Each row below holds a small network's activations on one input, seen along a few directions.
In each table, some parts of the input vary, and every possible input appears once, in random order.
Descriptions start from the smaller parts, as in this example, which fits no table here: one of 4 places along a line, together with either a single point or one of 9 places around a ring or (one of 2 separate values, together with one of 8 places around a ring).
Shared parts are said once, and a part with two or three values counts as separate values.
(in the rows, 128 means zero)

Other details of the inputs vary at random and push rows far along two fixed directions, the same in every table; ignore that.

Table:
row 1: [114 118 112  79 134 125  96 118 154 116 126]
row 2: [144  97  87 167 125 154  74 142  87 132 149]
row 3: [163 110 134  78 118 121 172 109 143 126 130]
row 4: [103 147 100  98 122 132 137 117 135 103 125]
row 5: [132 158 120 107 115 100 127 164 172 115 125]
row 6: [148 143 120 101 129 109 100 154 183 116 109]
row 7: [151 112  87 175 111 149 126 137  55 124 131]
row 8: [126 113  87 172 111 145 102 151  76 131 164]
row 9: [151 139 145 108 147 125 154 138 146  68 125]
row 10: [118 117  71 118 141 136 123 107 158 106  93]
row 11: [109 126  96 117 131 103 129 100 144  97 120]
row 12: [ 96 134 112  85 121 115 124 128 142 115 142]
row 13: [134 115 103 114 115 137 164 100 134  82  99]
row 14: [128 124 114  97 134  94 131 101 151 123 138]
row 15: [135 140 111 113 172 125 115 145 169  92 119]
row 16: [182  93  97 149 132 142  94 141  94 179 162]
row 17: [164 109 125 141 110 136 114 148  58 149 168]
row 18: [146 112 143  77 114 123 153 112 139 106 136]
row 19: [112 128 118  94 128  95 115 102 142 108 135]
row 20: [134 113  67 188 115 148 116 141  78 133 145]
row 21: [116 155 110 121 158 114 142 154 160  91 136]
row 22: [ 69 151 212 176 183 123 148 104 184 140  78]
row 23: [130 114 108  82 141 123 113 118 163 132 129]
row 24: [154 126 113 142 113 142 105 142  75 157 178]
row 25: [165  96 142 142  96 146  99 137  59 120 171]
row 26: [111 131 113  93 120 124 147 122 122  95 113]
row 27: [ 94  99 214 201 117 176 133 109  99 158 102]
row 28: [ 92 156 210 215 163 167 125 142 117 170 115]
row 29: [ 84 159 240 139 129 128 154 134 177 161  59]
row 30: [ 74 145 205 127 146 146 174  92 172 206  86]
row 31: [147 127 122  74 125 113 170 120 132 140 125]
row 32: [201 120 151 166  91 131 102 173  89 119 154]
row 33: [168 135 127 172 143 137 116 175  65 110 158]
row 34: [ 77 114 200 190 134 157 126 125 119 209 127]
row 35: [ 69 135 213 176 127 166 110 114 106 193 119]
row 36: [115 133 134  71 116 116 134 123 120 106 128]
row 37: [147 153 126 115 124  80 118 138 171 108 117]
row 38: [145 122 106  98 137  92 150  98 154 143 132]
row 39: [116 127  77 133 134 108 142  90 146  98 102]
row 40: [141 173 129  98 114 108 126 154 162 115 123]
row 41: [129 128 100  88 130 112 159 126 154 150 139]
row 42: [143 129  75 179 113 155 115 131  70 132 142]
Each input here is: one of 6 places along a line, together with either one of 2 separate values or one of 5 places along a line.
The inputs of row 31 and row 41 match in every part but the place on the line of 6. If row 7 is changed in the same way as row 31 into row 41, which row does it become?
Answer: row 20
The inputs of row 39 and row 10 match in every part but the place on the line of 6. If row 11 is changed in the same way as row 39 into row 10, which row does it become?
Answer: row 2
Start at row 18 and move only the place on the line of 6, one step at a time. The first step leads to row 17. Which rows follow, in order?
Answer: row 24, row 34, row 14, row 23

Table:
row 43: [111 133 164  93 131 114 135 124 169  97 106]
row 44: [126 131 153  86 124 120 180 112 160 125 111]
row 45: [ 93 106 169 218 109 166 110 114  74 175 113]
row 46: [127 141 145  84 135 109 133 119 167 139 117]
row 47: [107 136 159  89 133 110 121 128 174 113 115]
row 48: [186 102  27 128 124 134 105 143  83 106 164]
row 49: [100 161 147 101 135 120 152 136 155  96 105]
row 50: [215 119  78 114 108 114 111 153  76  98 174]
row 51: [138 106 197 206 125 157 130 135  88 213 134]
row 52: [111 156 142 102 142 115 133 132 185 123 113]
row 53: [ 93 121 113  93 134 144 145 104 146 103  99]
row 54: [116 132 155  75 116 122 167 116 146 121 122]
row 55: [143 113 201 209 134 152 109 133  93 204 122]
row 56: [123 136 180 221 143 151 119 156 101 181 119]
row 57: [126 151 141 113 144 115 145 130 181 115 105]
row 58: [101 164 135 102 147 111 143 139 176 123 108]
row 59: [ 87 129 119 101 140 124 153  91 142  98 114]
row 60: [209 112  77 127 112 111  99 164  90  81 174]
row 61: [110 105 155 226 122 157 114 114  94 192 109]
row 62: [104 120 112 101 140 142 158  97 160 106  91]
row 63: [163 106  37 112 111 140  90 144  74 102 177]
row 64: [109 103 158 227 149 157 117 108  88 187 126]
row 65: [205 131  70 133 112 120 108 168  88  80 176]
row 66: [102 108 148 217 119 155  98 119  91 198 122]
row 67: [ 81 131 116  97 143 121 140  95 149 114 121]
row 68: [200 121  83 102 101 117 101 156  67  95 181]
row 69: [ 86 132 111 103 152 115 144  92 166 127 115]
row 70: [102 139 188 206 130 157 102 158  88 177 133]
row 71: [189 118  75  93  94 118 111 159  71 120 200]
row 72: [ 99 123  98  96 142 135 134 107 164 130 108]
row 73: [115 141 158  76 127 115 133 118 159 129 116]
row 74: [ 85 132 110  99 115 120 134 101 152 120 106]
row 75: [117 135 143  77 127 112 157 119 167 149 125]
row 76: [118 135 146  97 141 105 123 130 184 123 115]
row 77: [178 108  39 136 124 121 118 129  68  86 176]
row 78: [184 137  72 117 108 118  85 174  87  92 190]
row 79: [130 132 148 105 145 104 137 126 185 116 103]
row 80: [122 134 188 222 135 159 125 152  90 165 117]
row 81: [110 153 154  99 130 123 142 128 165  95 109]
row 82: [101 128 112 113 120 121 159  94 158 108  88]
What do these inputs look like to the network?
Answer: one of 5 places around a ring, together with either one of 3 separate values or one of 5 places along a line
The inputs of row 73 and row 46 match in every part but the place on the ring of 5. If row 70 is changed in the same way as row 73 into row 46, which row does it become?
Answer: row 58
The inputs of row 66 and row 45 match in every part but the place on the ring of 5. If row 75 is changed in the same way as row 66 into row 45, which row does it become?
Answer: row 54
Which other rows agree with row 80 in the place on the ring of 5? List them by row number.
Answer: row 44, row 50, row 60, row 62, row 65, row 77, row 82
Start at row 54 and move only the place on the line of 5, one step at a time. The first step leads to row 68. Which rows follow, in order?
Answer: row 43, row 81, row 49
